Each row below holds a small network's activations on one input, seen along a few directions.
Each table varies a few parts of the input and shows all the possible inputs, shuffled.
A made-up example of a description, with smaller parts first: line(6) and (point or ring(9) or (values(3) and ring(5))).
Shared parts are said once, and a part with two or three values counts as separate values.
(in the rows, 128 means zero)

Other details of the inputs shift rows strongly along two fixed directions, in all tables alike. That doesn't count.
These rows show it; all are for the same input, with only those details redrawn:
[211 143  58 140 116 147 171 154 115 114 146]
[112 156 172 116 177 135  89  95 158 175  72]
[106  81 158  75 121 128 150 110 170  70 151]

A family of inputs:
row 1: [ 82  95 154  98  77 107 144  99 159  70 150]
row 2: [187 197  69 204 155 113  96 149  91 241  77]
row 3: [ 88 186 196 146 172 112  72 121 133 169 116]
row 4: [ 81 186 183 154 173  92  85 117 143 156  89]
row 5: [ 93 173 169 123 161 145  91  93 150 163  64]
row 6: [205  77  71 128  87 146 146 155  64  59 104]
row 7: [101 194 187 131 158 133  68  95 150 161 104]
row 8: [161 121  49 170 116 142 171 176  80 124 149]
row 9: [ 62  77 147 108  84  98 141 119 147  80 156]
row 10: [199 209  74 173 134 183 101 133  71 249  77]
row 11: [ 94  96 168  72 104 157 138 110 152  73 169]
row 12: [162 138  74 174 113 128 148 176  85 118 190]
row 13: [ 95 195 174 140 160 113  80  92 160 149  77]
row 14: [ 87 110 158 124 161 129  86 108 132 215  71]
row 15: [192 230  87 189 131 151  89 128  85 232  89]
row 16: [ 80  88 177  88 118 136 142 135 135  80 182]
row 17: [194 151  77 167 128  91 165 175 112 100 172]
row 18: [205 117  50 137  92 147 174 146 101 142 140]
row 19: [200 132  66 154 129 125 177 181  98 118 160]
row 20: [ 64  55 161  97 120 144 138 136 124  94 181]
row 21: [ 78  63 156 118 134  81 139 134 153  74 176]
row 22: [106  81 158  75 121 128 150 110 170  70 151]
row 23: [ 75 152 173 139 141 126  67 108 125 198 102]
row 24: [ 83 114 165 141 194 122  87 123 130 197  83]
row 25: [164 115  41 151  85 148 172 163  83 137 139]
row 26: [106 154 171 131 149 104  81  86 155 187  79]
row 27: [ 75 127 166 119 146 158  76 108 113 215  89]
row 28: [108 104 163  93 119  96 139 108 179  55 164]
row 29: [198  96  81 140  81 109 141 151  81  30 123]
row 30: [176 148  65 159 112 134 179 175  92 106 152]
row 31: [ 59  82 154 124 117  91 141 131 146  66 167]
row 32: [ 81  74 147  79  82 137 154 100 148  86 138]
Q: What is each input in this table made of?
A: values(2) and (point or (values(3) and ring(5)))
Q: The inputs of row 21 and row 24 match in every part but the values(2) part. If row 13 is changed in the same way as row 21 into row 24, which row does it become?
A: row 5
Q: Change only the values(3) part in row 2. List by row number the other rows that result.
A: row 9, row 23
Q: Change only the values(2) part in row 11. List by row number the other rows that result.
A: row 7
Q: Change only the values(3) part in row 25. List by row number the other rows that result.
A: row 14, row 27

A family of inputs:
row 33: [204 149  72 173 126 135 120 161  67 145 107]
row 34: [ 72 143 177 127 175 144  94 123 135 172 117]
row 35: [ 61  55 177  67  93  88 154  95 200  35 182]
row 36: [169  84  72 107  35 129 190 141 120  12 207]
row 37: [108 129 183 112 185 134  84 116 138 162 101]
row 38: [201 170  62 170 141 117 154 156 116 138 104]
row 39: [ 64 135 172 140 146 130  78 118 114 159  92]
row 40: [ 63  17 185  72 117  82 150 120 175  35 176]
row 41: [ 65 132 165 147 171 104  99 118 140 172 103]
row 42: [177  92  79  98  64 144 207 147 142  27 230]
row 43: [ 79 150 170 133 149  97  98 104 154 177 108]
row 44: [201 121  34 141 106 183 155 140  84 208  90]
row 45: [193 187  74 163 119 153 149 159  98 170 155]
row 46: [206 175  68 165 119 142 137 148  84 125  93]
row 47: [ 78 153 178 128 124 123  79 101 127 165  97]
row 48: [109 156 181 106 179 141 100 103 156 145  85]
Q: What is each input in this table made of?
A: point or (values(3) and ring(5))
Q: Change only the ring(5) part in row 33. List by row number the other rows that result.
A: row 36, row 39, row 46, row 47
